Small tables with named rows and columns. After each table, cells are looked up by row and column.

Table tavo
|  | depe | durufon |
|---|---|---|
| nuzela | 125 | 113 |
| ligegon | 215 | 32 |
| zer | 118 | 40 |
| milib | 68 | 18 |
| fepa | 155 | 104 |
| gekuve | 173 | 30 |
| vivov | 193 | 109 |
| gizat | 38 | 23 |
| voto | 114 | 30 |
| nobude | 90 | 29 |
| tifonop | 101 | 29 |
| nav | 25 | 155 |

What is the durufon of nobude in tavo? 29
What is the durufon of ligegon in tavo? 32
What is the durufon of vivov in tavo? 109
What is the durufon of nav in tavo? 155
What is the depe of fepa in tavo? 155
What is the durufon of gizat in tavo? 23
What is the durufon of gekuve in tavo? 30
What is the depe of nuzela in tavo? 125

gites:
         dapa  gitome  lig  vud  tamub  potolo  liraza
mifivut   134      89  120  146    123     116     130
nasekeg   129      93  124  149    144      94     117
gen       143      67  126  140    143     104     135
doruf     139     100  122  146    127      91     128
kalatos   114      68  160  193    104     128     171
tana      134      96  129  142    150     112     141
salur     161      18  148  180    152      77     172

vud of gen is 140
gitome of mifivut is 89
potolo of doruf is 91
tamub of salur is 152
gitome of tana is 96
vud of mifivut is 146
dapa of tana is 134
tamub of doruf is 127
Which row has the largest potolo? kalatos

gis:
,tibun,nof
pilomo,114,116
pibevu,118,170
gumun,126,153
mufos,13,95
ked,110,120
zol,128,252
nupesu,141,198
lerul,243,50
lezu,123,163
keb,124,199
rafofa,124,200

What is the nof of zol in gis?
252
What is the tibun of zol in gis?
128
What is the nof of lerul in gis?
50
What is the tibun of nupesu in gis?
141
What is the tibun of ked in gis?
110
What is the nof of rafofa in gis?
200
What is the tibun of pilomo in gis?
114
What is the nof of pibevu in gis?
170
What is the nof of lezu in gis?
163
What is the tibun of mufos in gis?
13
What is the nof of pilomo in gis?
116
What is the nof of keb in gis?
199
What is the nof of ked in gis?
120

Table zoz
	zuna	rufuri	desozaf	degi	vik	dos	lineb	dok	takeped	salanup
pilum	-28092	70301	-22264	2470	-89411	-91635	13535	-8551	-9837	-9743
sopeka	-8217	63676	42545	-54965	70511	-29226	-65766	92311	-61630	-81443
bovi	9737	42184	1328	37749	-45393	-21646	48939	-5300	6608	9731
dur	-25678	59899	-14325	-11281	-54090	-72237	-7897	5530	7613	6470
feredun	53714	-1663	41659	50900	61011	82178	49986	25228	43492	46496

bovi, rufuri => 42184
bovi, dok => -5300
dur, dos => -72237
bovi, takeped => 6608
pilum, desozaf => -22264
bovi, degi => 37749
bovi, desozaf => 1328
bovi, vik => -45393
feredun, dok => 25228
pilum, takeped => -9837
sopeka, desozaf => 42545

kasos =
         lafivel  kuzoki  kademaf  didofaf  nek
noruto        26      77      111      192   52
fotufip       21      77      121      228   49
ritofaf       21      76      115      210   51

didofaf of fotufip = 228
didofaf of noruto = 192
nek of ritofaf = 51
lafivel of ritofaf = 21
lafivel of noruto = 26
kademaf of ritofaf = 115
lafivel of fotufip = 21
kademaf of fotufip = 121
nek of noruto = 52
kuzoki of fotufip = 77
kademaf of noruto = 111
didofaf of ritofaf = 210
kuzoki of noruto = 77
nek of fotufip = 49
kuzoki of ritofaf = 76
Row with the largest lafivel: noruto

vil
|  | rit | fid | zigilat | tirad | sar | tibene | zivavef | tilomuz | meve |
|---|---|---|---|---|---|---|---|---|---|
| fav | 34 | 25 | 33 | 34 | 55 | 32 | 42 | 33 | 37 |
| rimu | 34 | 32 | 33 | 34 | 57 | 34 | 54 | 33 | 39 |
| reselam | 34 | 34 | 33 | 26 | 42 | 26 | 42 | 28 | 37 |
| lik | 39 | 29 | 26 | 34 | 58 | 31 | 42 | 33 | 37 |
| nofafon | 34 | 30 | 33 | 34 | 43 | 8 | 40 | 33 | 37 |
| suse | 34 | 32 | 33 | 34 | 44 | 26 | 41 | 22 | 37 |
| zope | 37 | 31 | 33 | 34 | 44 | 31 | 75 | 33 | 37 |

rimu, tilomuz -> 33
rimu, sar -> 57
fav, tirad -> 34
reselam, tilomuz -> 28
fav, zigilat -> 33
suse, tirad -> 34
fav, zivavef -> 42
lik, zigilat -> 26
Which row has the largest zivavef? zope

kip:
         sarisin  gusos
mefar       3857  -4432
pob         8066   5918
dekosan    -1855   7772
tokefel    -7509   5027
koz         1165   4599

What is the sarisin of koz in kip? 1165
What is the sarisin of tokefel in kip? -7509
What is the gusos of mefar in kip? -4432
What is the sarisin of dekosan in kip? -1855
What is the gusos of pob in kip? 5918
What is the sarisin of mefar in kip? 3857
What is the sarisin of pob in kip? 8066

Table ripum
         lin  felibat  paroko
piri     -79       69     -81
mab       19      -37      30
zigimab  -50       44     -54
zolufog   -8       -3      -4
sar      -11        4     -14

lin of piri is -79
paroko of zolufog is -4
felibat of zigimab is 44
felibat of sar is 4
felibat of piri is 69
lin of zigimab is -50
felibat of zolufog is -3
paroko of mab is 30
lin of mab is 19
paroko of zigimab is -54
lin of sar is -11
paroko of piri is -81
paroko of sar is -14
lin of zolufog is -8
Row with the largest felibat: piri

Table nutemin
,vop,temar,san,vafu
rufede,165,8,182,201
gam,70,222,50,32
niloge,67,223,50,31
sobuda,73,212,59,42
bap,68,213,54,35
dor,157,13,177,194
kavir,72,223,52,34

What is the vafu of bap in nutemin? 35
What is the vafu of sobuda in nutemin? 42
What is the vop of gam in nutemin? 70
What is the temar of rufede in nutemin? 8
What is the vop of niloge in nutemin? 67
What is the san of dor in nutemin? 177
What is the vop of sobuda in nutemin? 73
What is the temar of kavir in nutemin? 223
What is the san of rufede in nutemin? 182
What is the vop of bap in nutemin? 68
What is the temar of gam in nutemin? 222
What is the san of kavir in nutemin? 52
What is the vop of dor in nutemin? 157
What is the temar of niloge in nutemin? 223
What is the temar of dor in nutemin? 13
What is the san of bap in nutemin? 54
Row with the largest vop: rufede

dipid:
|  | vun | nade | tegal | dadop | vum |
|---|---|---|---|---|---|
| lobikud | 141 | 51 | 216 | 199 | 125 |
| suvebe | 184 | 172 | 195 | 191 | 160 |
| zerapu | 160 | 88 | 220 | 201 | 139 |
| ninen | 231 | 223 | 235 | 211 | 224 |
| zuvo | 205 | 154 | 248 | 216 | 154 |
| taf | 227 | 225 | 225 | 206 | 223 |
| susavep | 182 | 144 | 214 | 199 | 161 |
| fipef | 230 | 221 | 235 | 211 | 216 |
| devumak | 175 | 174 | 178 | 182 | 159 |
| duk | 177 | 164 | 192 | 189 | 126 |

devumak, dadop: 182
duk, nade: 164
devumak, nade: 174
duk, vun: 177
lobikud, vun: 141
zerapu, tegal: 220
taf, nade: 225

zafovif.tsv
	dozesob	laf	rus	kav	masove	mok	vozipon	nep	peti	motidu
petuvav	2.786	1.868	5.343	-2.041	6.229	4.710	2.661	0.369	-0.353	-0.536
tob	2.141	-2.395	3.438	6.348	1.731	-5.911	3.755	5.709	3.791	2.024
seb	2.736	1.313	7.202	-3.320	5.265	4.568	2.917	2.380	2.454	6.257
gup	-0.219	1.112	3.524	2.392	9.569	3.736	8.157	2.127	2.633	-0.580
nogibo	0.696	3.573	0.024	0.820	1.337	-0.032	2.137	-0.964	3.079	6.636

seb, motidu: 6.257
nogibo, nep: -0.964
seb, dozesob: 2.736
petuvav, dozesob: 2.786
tob, dozesob: 2.141
tob, rus: 3.438
petuvav, vozipon: 2.661
gup, motidu: -0.580
petuvav, rus: 5.343
seb, peti: 2.454
tob, kav: 6.348
gup, laf: 1.112
gup, kav: 2.392
petuvav, mok: 4.710

nuze
fields: los, mif, relis, mifad, dipek
raf: [242, 147, 159, 138, 75]
tiset: [234, 111, 172, 162, 77]
serab: [125, 51, 181, 207, 150]

serab, relis: 181
tiset, relis: 172
serab, mifad: 207
raf, dipek: 75
raf, los: 242
serab, los: 125
raf, relis: 159
tiset, mifad: 162
raf, mifad: 138
serab, mif: 51
raf, mif: 147
tiset, dipek: 77
serab, dipek: 150
tiset, los: 234

Table sur
	beru	tepidug	bives	nofeze	didos	veder
larole	-2.20	-2.27	-2.15	-2.34	0.74	-2.13
fon	3.34	3.47	2.84	3.19	-4.39	3.27
sesuzi	7.30	7.50	6.47	6.83	-8.16	7.26
nilupif	3.69	3.73	3.17	3.18	-4.85	3.77
monu	-3.74	-3.71	-3.38	-3.59	2.27	-3.67
pize	1.48	1.59	1.30	1.33	-2.66	1.50
zufebid	-1.35	-1.34	-1.48	-1.25	0.06	-1.44
bobos	-6.46	-6.54	-5.95	-6.22	4.80	-6.36
kisi	-1.69	-1.68	-1.68	-1.69	0.32	-1.65
neru	-1.67	-1.73	-1.63	-1.88	0.22	-1.57
pel	-0.49	-0.46	-0.69	-0.50	-0.78	-0.55

nilupif, tepidug: 3.73
larole, tepidug: -2.27
monu, tepidug: -3.71
sesuzi, bives: 6.47
neru, veder: -1.57
kisi, didos: 0.32
neru, nofeze: -1.88
bobos, veder: -6.36
zufebid, tepidug: -1.34
pize, veder: 1.50
fon, bives: 2.84
nilupif, nofeze: 3.18
sesuzi, nofeze: 6.83
kisi, nofeze: -1.69
sesuzi, tepidug: 7.50

